Each row below holds a small network's activations on one input, seen along a few directions.
Each table varies a few parts of the input and shows all the possible inputs, shuffled.
A made-up example of a description, with smaller parts first: one of 3 separate values, together with either a single point or one of 11 places along a line or (one of 4 places along a line, together with one of 5 places around a ring).
Shared parts are said once, and a part with two or three values counts as separate values.
(in the rows, 128 means zero)

Other details of the inputs vary at random and push rows far along two fixed directions, the same in every table; ignore that.

Table:
r1: [122 141 138 124 134 118 131 132 124 125 132]
r2: [127 128 136 129 134 121 139 118 116 129 127]
r3: [138 104 120 139 121 148 107 128 153 146 142]
r4: [129 103 126 131 114 130 103 141 154 147 141]
r5: [125 140 130 126 136 134 142 124 120 130 134]
r6: [118 124 132 125 131 124 142 122 119 127 124]
r7: [141 107 127 136 115 129 105 139 153 149 144]
r8: [148 125  20 134 145  99 103 125  96  97 122]
r9: [117 134 128 122 133 134 146 126 122 127 130]
r10: [128 138 140 118 130 128 133 134 125 118 125]
r11: [118 140 136 119 125 124 134 130 127 121 129]
r12: [119 126 135 123 130 124 140 118 117 126 124]
r13: [123 136 139 126 136 124 129 132 128 114 127]
r14: [117 130 129 123 134 131 146 126 122 127 128]
r15: [144 105 127 136 110 137 106 144 153 145 130]
r16: [123 135 130 119 138 137 144 126 123 127 126]
r17: [120 143 137 133 131 125 129 129 131 121 118]
r18: [120 142 135 122 121 125 137 130 128 122 125]
r19: [138  91 126 141 123 134 111 126 152 147 134]
r20: [141 106 127 143 113 135 105 139 157 140 132]
r21: [134 104 128 135 122 131  99 137 159 142 139]
r22: [124 136 140 118 133 126 131 136 124 120 124]
r23: [139 109 125 141 114 133 103 136 160 143 133]
r24: [127 137 134 129 131 129 134 118 114 129 131]
r25: [126 138 140 127 133 121 132 135 122 123 132]
r26: [126 140 132 128 131 133 134 120 115 129 133]
r27: [122 139 137 128 120 127 137 134 125 120 122]
r28: [128 134 137 127 130 125 133 115 114 129 130]
r29: [128 145 136 128 126 121 136 130 126 125 128]
r30: [142  98 128 130 115 139 103 124 144 151 135]
r31: [117 127 130 125 133 128 145 125 121 128 125]
r32: [125 139 135 120 132 139 134 120 118 127 126]
r33: [125 141 139 116 131 126 132 131 128 121 125]
r34: [128 140 139 129 128 128 134 130 131 115 124]
r35: [121 139 139 116 134 124 129 133 127 123 124]
r36: [118 135 134 123 126 133 135 118 115 126 128]
r37: [120 127 135 121 128 124 137 116 116 125 126]
r38: [137  99 120 138 125 144 113 131 156 147 141]
r39: [125 127 137 128 137 125 137 115 122 121 123]
r40: [131 141 137 130 125 123 137 133 124 122 128]
r41: [123 140 140 135 130 127 131 133 129 118 118]
r42: [126 127 136 121 135 126 137 119 117 126 120]
r43: [124 133 131 128 139 128 146 126 121 130 130]
r44: [142  94 128 129 117 135 106 125 145 151 134]
r45: [123 139 134 127 135 137 133 116 122 121 129]
r46: [132 101 118 133 116 145 113 133 150 151 144]
r47: [125 129 131 130 138 125 144 125 119 131 128]
r48: [126 142 140 137 127 123 135 135 122 125 122]
r49: [118 142 136 125 121 125 136 131 128 123 123]
r50: [132 102 118 134 114 147 110 132 148 151 143]
r51: [130 140 139 121 126 129 136 134 127 119 121]
r52: [123 139 136 124 120 127 138 133 126 119 125]
r53: [124 136 135 128 134 133 132 114 120 121 127]
r54: [124 140 133 120 134 141 138 123 121 127 127]
r55: [126 127 135 130 136 122 142 121 118 130 127]
r56: [118 137 132 123 127 136 136 120 117 126 130]
r57: [125 140 139 128 127 129 132 137 125 122 115]
r58: [125 141 130 128 134 135 138 123 118 130 134]
r59: [133 104 126 143 107 135 106 144 151 146 131]
r60: [122 143 138 126 128 127 131 133 127 125 115]
r61: [123 141 139 123 133 125 131 127 132 116 128]
r62: [149 115  31 129 143  89 108 126  89 102 111]
r63: [125 136 129 127 138 131 145 126 121 130 133]
r64: [150 120  30 134 139  90  97 116  90  96 117]
r65: [126 138 140 125 132 126 132 130 130 114 128]
r66: [117 135 138 121 128 124 133 136 123 119 128]
r67: [125 143 138 122 126 127 133 132 128 124 118]
r68: [139  96 121 132 123 142 115 135 152 152 135]
r69: [126 145 137 131 126 121 135 131 126 127 125]
r70: [125 136 136 120 131 135 133 118 116 126 124]
r71: [125 143 137 126 129 125 133 126 133 117 124]
r72: [115 142 136 129 123 125 134 133 126 125 120]
r73: [122 136 138 121 124 126 136 134 125 118 129]
r74: [120 131 136 121 126 128 134 115 115 125 127]
r75: [130 139 139 126 129 122 135 134 123 121 132]
r76: [153 118  29 134 138  82 102 120  84 104 120]
r77: [127 143 138 119 127 128 135 130 129 123 121]
r78: [139  93 123 134 123 139 114 134 149 153 133]
r79: [144 107 128 144 110 131 108 142 151 148 137]
r80: [138 110 127 146 113 129 104 141 152 152 134]
r81: [137  96 121 139 126 141 114 130 156 147 138]
r82: [126 128 137 126 135 125 133 113 121 121 124]
r83: [123 128 133 129 141 129 143 121 126 123 124]
r84: [124 138 132 118 137 140 140 124 123 127 127]
Each input here is: one of 4 separate values, together with either (one of 2 separate values, together with one of 5 places along a line) or one of 11 places around a ring.
The inputs of r75 and r65 match in every part but the choice among 4 separate values. If r2 is changed in the same way as r75 into r65, which row does it become?
Answer: r39
The inputs of r43 and r68 match in every part but the choice among 4 separate values. If r24 is changed in the same way as r43 into r68, which row does it become?
Answer: r70
Change only the choice among 2 separate values in r57. List by row number the other rows that result.
Answer: r60
Change only the place on the ring of 11 in r3. List by row number the other rows that result.
Answer: r8, r19, r38, r39, r45, r53, r64, r81, r82, r83
Change only the choice among 4 separate values in r35. List by row number the other rows that result.
Answer: r1, r4, r21
Change only the place on the line of 5 in r80. List by row number the other rows that result.
Answer: r1, r7, r29, r69
Change only the choice among 4 separate values in r63. List by row number the other rows that result.
Answer: r9, r16, r38

Table:
r85: [100 189 192 116 139 162 191 125 121 123 132]
r86: [ 98 183 233 105 128 136 170 110 108 111 109]
r87: [ 88 178 226 111 145 137 184 130 131  98 107]
r88: [112 108 235 137  98 163 132 164 198 186 152]
r89: [122 162  76 120 157 114 139 102  77  86 118]
r90: [113 154 223 124  93 159 146 152 165 150 135]
r91: [130 141  71 114 164 106 141 107  76  95 118]
r92: [150  51  91 145 125 135 103 118 146 171 136]
r93: [117 183  99 113 147  86 149 142  94  78 108]
r94: [147 119  76 135 137 137 102 121 128 129 133]
r95: [146  95  82 145 130 117 114 103 102 141 142]
r96: [100 189 195 112 147 167 183 119 124 117 131]
r97: [125 146  80 117 143 101 149  92  50 100 119]
r98: [115 153 224 120 101 163 137 145 169 143 134]
r99: [140 116  93 131 125 106  94 149 137 113 129]
r100: [145  78  88 134 122 148  88 141 163 153 154]
r101: [ 89 203 221 103 119 139 176 135 125 109 115]
r102: [147  90  87 145 114 153  83 136 161 153 153]
r103: [124 157  77 122 154 104 146  93  71  95 119]
r104: [ 91 200 236 106 138 135 200 141 124 108 119]
r105: [147  97  95 142 132 101 103 132 131 118 111]
r106: [158  69 110 150  88 109  73 126 137 160 140]
r107: [120 168  85 123 148  85 148 143  99  77  97]
r108: [157  47 101 144  88 156  66 119 174 191 160]
r109: [123 165 106 119 159  93 147 127  95  73  91]
r110: [118  73 242 152  86 177 121 170 231 208 152]
r111: [150  59  91 144 129 144  97 125 158 159 137]
r112: [153  53 101 141  92 167  59 128 180 181 160]
r113: [ 97 143 206 119 107 181 159 138 153 170 148]
r114: [133 153  97 136 140  71 136 106  62  88 109]
r115: [155  87 106 153 103 123  66 136 164 145 138]
r116: [149 106  97 134 106  97  91 121 107 134 118]
r117: [142  80  80 141 120 145 104 148 172 158 142]
r118: [ 85 186 216 102 161 167 213 119 124 109 117]
r119: [143  99  81 127 121 125 107 107 101 146 131]
r120: [126 168  74 106 149 122 135 110  77  89 112]
r121: [117 154 223 137 105 156 149 151 171 150 138]
r122: [145 116  90 140 129 111 107 154 146 112 117]
r123: [ 96 171 221 106 142 129 169 118 124 106 119]
r124: [147 108  80 139 136 130 105 113 117 133 133]
r125: [ 98 132 206 120 126 173 167 141 159 169 152]
r126: [110 155 222 131 108 153 143 145 175 149 136]
r127: [152  86 106 140  91 126  61 137 158 146 136]
r128: [150 133  90 144 119 114  94 151 140 115 127]
r129: [112 178  87 104 145 125 146 116  76  83 117]
r130: [ 96 125 204 127 128 175 174 141 164 167 140]
r131: [119 151  76 109 164 110 145 107  79  86 120]
r132: [147  98  82 145 111 149  90 144 166 160 151]
r133: [147  90  96 142 127  92 108 125 119 130 110]
r134: [142  72  87 141 124 151  96 140 168 151 143]
r135: [152  63 105 151 109 110  85 132 164 150 129]
r136: [ 78 207 237 107 119 140 191 140 113 118 115]
r137: [120 184  83 106 146 128 151 123  80  84 116]
r138: [126 161 111 116 155  84 142 119  79  80 103]
r139: [113 148  90 115 165 105 169  96  76  90 108]
r140: [128 172 111 127 148  88 136 114  77  81 101]
r141: [ 93 177 215  98 142 162 184  95 100 122 121]
r142: [135 118  70 125 134 128 117 141 134 131 141]
r143: [142 101  76 130 146 135 115 125 135 126 123]
r144: [122 130  76 125 165  94 166  96  59  96 111]
r145: [111 136 207 114 133 182 159 133 168 154 150]
r146: [121 180  83 134 135  85 138 147  83  90 109]
r147: [149 115  93 130 132 106  94 141 137 116 123]
r148: [161  50 100 141 114 163  69 139 192 182 160]
r149: [153  58  93 138 123 133  95 118 142 174 148]
r150: [121 147  77 111 161  99 152  98  72  95 120]
r151: [122  74 247 146 104 152 139 123 183 184 142]
r152: [150  96  97 135 125  89 101 125 114 133 122]
r153: [137 151  88 132 140  75 127 110  69  95 102]
r154: [120 184 105 124 143  95 135 130  88  72 107]
r155: [158  93 104 139  96 130  63 145 163 146 132]
r156: [161  26 104 152 107 142  81 122 166 195 168]
r157: [146 102  94 134 123  91  99 125 125 124 127]
r158: [134 176  93 125 148  93 125 124  90  76 102]
r159: [157  92 102 142 110 125  79 162 174 143 141]
r160: [140 110  65 137 134 131 129 146 134 129 130]
r161: [132 145  72 125 155 102 142  95  62 107 115]
r162: [135  94  76 132 142 131 115 119 130 124 127]
r163: [110 136 205 118 125 177 168 140 165 160 152]
r164: [111 132 232 121  99 147 137 114 153 153 132]
r165: [140 126  91 130 106 114  85 146 131 113 125]
r166: [117 178  65 108 138 117 144 126  83  92 118]
r167: [135 136  87 127 145  65 136 113  65  90 112]
r168: [118  85 227 149  89 207 124 150 219 223 174]
r169: [ 92 196 202 101 130 167 196 125 113 121 129]
r170: [ 94 185 220 117 139 135 198 143 131 107 108]
r171: [149  70 105 148 113 120  79 141 170 141 128]
r172: [148 113  95 145 116  96  93 120 124 125 125]
The inputs of r87 and r154 match in every part but one. If r171 is changed in the same way as r87 into r154, which row does it become?
Answer: r115
Describe the family of inputs behind these rows.
Answer: one of 2 separate values, together with one of 4 places along a line, together with one of 11 places along a line
Change only the place on the line of 4 in r125. List by row number the other rows that result.
Answer: r113, r130, r168
Change only the choice among 2 separate values in r122. List by row number the other rows that result.
Answer: r118
A walk changes only the place on the line of 11. It starts at r168 and steps to r85. List the rest of the walk in order.
Answer: r132, r96, r102, r94, r89, r124, r103, r161, r95

Table:
r173: [142 103 162 168  93 146  72 150 190 157 120]
r174: [140 110 140 149  93 161 104 167 213 160 134]
r175: [106 143 194 114 167 171 189 120 143 135 130]
r176: [ 98 210 102 129 150 116 160 150  91  72  86]
r177: [159  98  64 154 151  97 102 110 116 118 126]
r178: [149 109 167 143 103 123  66 155 187 163 158]
r179: [122 189 117 129 148  97 161  94  52  91 114]
r180: [151 109  69 132 106  86  93 168 124  98 113]
r181: [111 187 125 100 137  72 159 148  80  66 104]
r182: [131  95  52 117 110 107  94 119 101 124 127]
r183: [108 178 117  99 156 115 145  82  68  71 108]
r184: [109 151 209 109 114 146 174 118 109 155 125]
r185: [148 100  42 146 154 118 122 133 127 128 134]
r186: [125 168 121 106 181 110 157  89  72  72  97]
r187: [145 111  57 130 118 116  77 101 106 116 132]
r188: [ 93 128 211 129 136 128 190 113 123 141 129]
r189: [159 120  57 132 114 118  78 107  95 125 130]
r190: [ 92 149 190  97 152 177 176 111 146 128 134]
r191: [118 138 216 124 162 150 167  97 134 127 123]
r192: [135 118  65 148 110  89  88 164 122 115  91]
r193: [119 182 117 136 157  91 168  93  57  88 115]
r194: [ 98 154 111  88 163  99 168 102  71  77  97]
r195: [ 94 160 111  87 148 105 161 100  63  79 102]
r196: [102 163 214 117 109 126 168 145 154 122  97]
r197: [109 176 109  94 133 106 163 107  48  94 104]
r198: [142 102  41 154 144 115 124 133 120 129 142]
r199: [158  97 168 150  91 143  77 155 189 141 141]
r200: [141  49 156 136 126 144 116 134 176 177 137]
r201: [151  99  41 123 157 134 110 131 127 121 127]
r202: [149  79  57 118 146 104 104 126 113 121 112]
r203: [100 126 211 121 147 131 188 115 130 141 121]
r204: [154 104 161 156  88 139  83 144 204 151 124]
r205: [138  72 154 148  88 140 112 135 155 192 152]
r206: [124  89 133 126 100 185 102 129 176 176 164]
r207: [141 108 149 137  99 156  97 175 201 158 162]
r208: [146  99 137 139 100 179 112 141 166 194 160]
r209: [ 96 167 220 104 123 111 151 154 138 132 132]
r210: [142  91  56 149 120  86 115 129  99 137 131]
r211: [145 124  38 123 119 139 101 131 105 133 140]
r212: [143 112  42 153 132 117 121 135 111 136 144]
r213: [133 109  38 116 133 138  99 123 121 119 138]
r214: [134 115 150 135 108 146  89 177 198 171 167]
r215: [169 122  58 143 119 109  87 113  94 133 128]
r216: [138  92 138 152 101 170 117 140 168 191 166]
r217: [118 175 224 119 122 128 143 135 146 109 132]
r218: [108 145 215 142 145 138 173  97 128 133 135]
r219: [106 176 203 116 124 162 166 159 154 108 130]
r220: [104 144 212 106 147 157 153  89 137 120 125]
Describe the family of inputs behind these rows.
Answer: one of 3 separate values, together with either one of 5 places along a line or one of 11 places around a ring
The inputs of r185 and r177 match in every part but the choice among 3 separate values. If r212 is changed in the same way as r185 into r177, which row does it become?
Answer: r193
Change only the place on the ring of 11 in r188. List by row number the other rows that result.
Answer: r182, r184, r194, r195, r197, r200, r202, r203, r205, r210
Change only the choice among 3 separate values in r183. List by row number the other rows that result.
Answer: r195, r213
Change only the choice among 3 separate values in r188. List by row number the other rows that result.
Answer: r198, r218
